Each row below holds a small network's activations on one input, seen along a few directions.
Each table varies a few parts of the input and shows all the possible inputs, shuffled.
A made-up example of a description, with smaller parts first: one of 6 places along a line, together with either a single point or one of 11 places around a ring or (one of 3 separate values, together with one of 5 places around a ring).
Shared parts are said once, and a part with two or three values counts as separate values.

Other details of the inputs vary at random and push rows far along three fixed directions, the same in every table; ignore that.

Table:
R1: [-13, -46,  26,  24, -29, -60, -34, -11,  14,  12,  36]
R2: [ -1, -40,  25,  28, -41,  63,  -5,  62,   1,  -4, -32]
R3: [  1,  30, -32, -21,   0, -18,  12,  28, -15,  33,  28]
R4: [ 25,  15,   8, -10,  23,  83,  21,  -6,  -6, -26, -56]
R5: [-13,   4,  -8,  -7, -11,  19,  15,  60,  21,  19,   0]
R6: [ 26,  36,  -3, -24,  53,  35,  21, -39,  21, -25, -29]
R7: [  7,  36, -30, -25,  11, -24,  13,   7, -18,  28,  27]
R8: [ 43,  -6,  17,  26,  37,  -9, -34, -91,   4, -30, -13]
R9: [ 19,  16,   1, -10,  16, -23,  -6, -42, -16,   6,  20]
R10: [ -5, -27,  33,  26,   5,  -2, -14, -48,   9, -25, -14]
R11: [ 55,  12,   5,  -4,  47,  36,  -9, -78,   7, -42, -42]
R12: [-25, -61,  31,  54, -58, -10, -25,  35, -18,  11,  19]
R13: [  9, -12,  11,  15, -21,  30,   0,  44,   0,  12,  -4]
R14: [-34,   4, -15,   3, -13,  16,  25,  50,   3,  14,  -5]
R15: [ -3, -42,  12,  19, -34, -61, -51,  -9, -10,  19,  36]
R16: [-15,  24, -11, -25,   7,  -5,  21,  18,   5,  20,   7]
R17: [-22,  12, -13, -15,  -7,  12,  26,  59,   8,  23,   2]
R18: [ -2, -37,  41,  16,  -7,  72,   5,   7,  19, -32, -56]
R19: [  34,  -11,   12,   -2,   40,  -26,  -30, -103,   27,  -38,  -14]
R20: [ 14,   6,  -3,  -8,  26, -24, -14, -25,  26,   3,   9]
R21: [  9,   8,   4,  12,  23,  79,  22,  14,  30, -30, -56]
R22: [ -9,   8,  -4,  -5, -16,  28,  20,  55, -19,  19,   7]
R23: [-45, -69,  31,  51, -57, -16, -28,  57,  12,  17,  16]
R24: [ 21,  40, -37, -13,  29, -63, -17, -64, -11,   9,  34]
R25: [  0,  36,   3, -27, -19,  -5,  43,  30, -44, -21,  11]
R26: [ 12,  26, -35, -34,  37, -66, -22, -60,  20,   7,  22]
R27: [-21,  39,  -5, -40, -16, -36,  44,  30, -23, -14,  20]
R28: [ 23,  26,  -2,   3,  34,  73,  25, -19,  -9, -30, -43]
R29: [ -7,  30, -42, -37,  13, -30,   3,   4,  16,  16,  16]
R30: [ -1, -74,  44,  42, -47, -50, -54, -30, -15,  -2,  24]
R31: [  1,   3,   5,  11,   3,   6,  -1, -22, -20,  -5,  -1]
R32: [  2,  35, -37, -23,   5, -12,   9,  43, -10,  39,  25]
R33: [ -7,  20, -26, -24,  -5,   5,  12,  22, -21,  14,   8]
R34: [  6, -26,  28,  39,  -9,  66,   9,  16,  -9, -20, -40]
R35: [-31,  31, -43, -18,   3, -16,  24,  35,   3,  24,  16]
R36: [-22, -62,  44,  46, -32, -57, -43, -45,   3, -12,  24]
R37: [-27,  42, -52, -52,   9, -42,  18,  14,  -3,  27,  31]
R38: [ -1, -25,  17,   5,   0,  35,   3,   2,  19, -19, -33]
Description of these inputs: one of 2 separate values, together with either a single point or (one of 3 separate values, together with one of 6 places along a line).
Q: The inputs of R13 and R5 match in every part but the choice among 2 separate values. If R12 is changed in the same way as R13 into R5, which row does it become?
A: R35
Q: Which other rows does R8 become when the choice among 2 separate values takes its other values? List them by row number.
A: R23
Q: Which other rows does R1 become when the choice among 3 separate values takes its other values? List them by row number.
A: R19, R35
Q: Which other rows does R22 become when the choice among 3 separate values takes its other values? List them by row number.
A: R28, R33
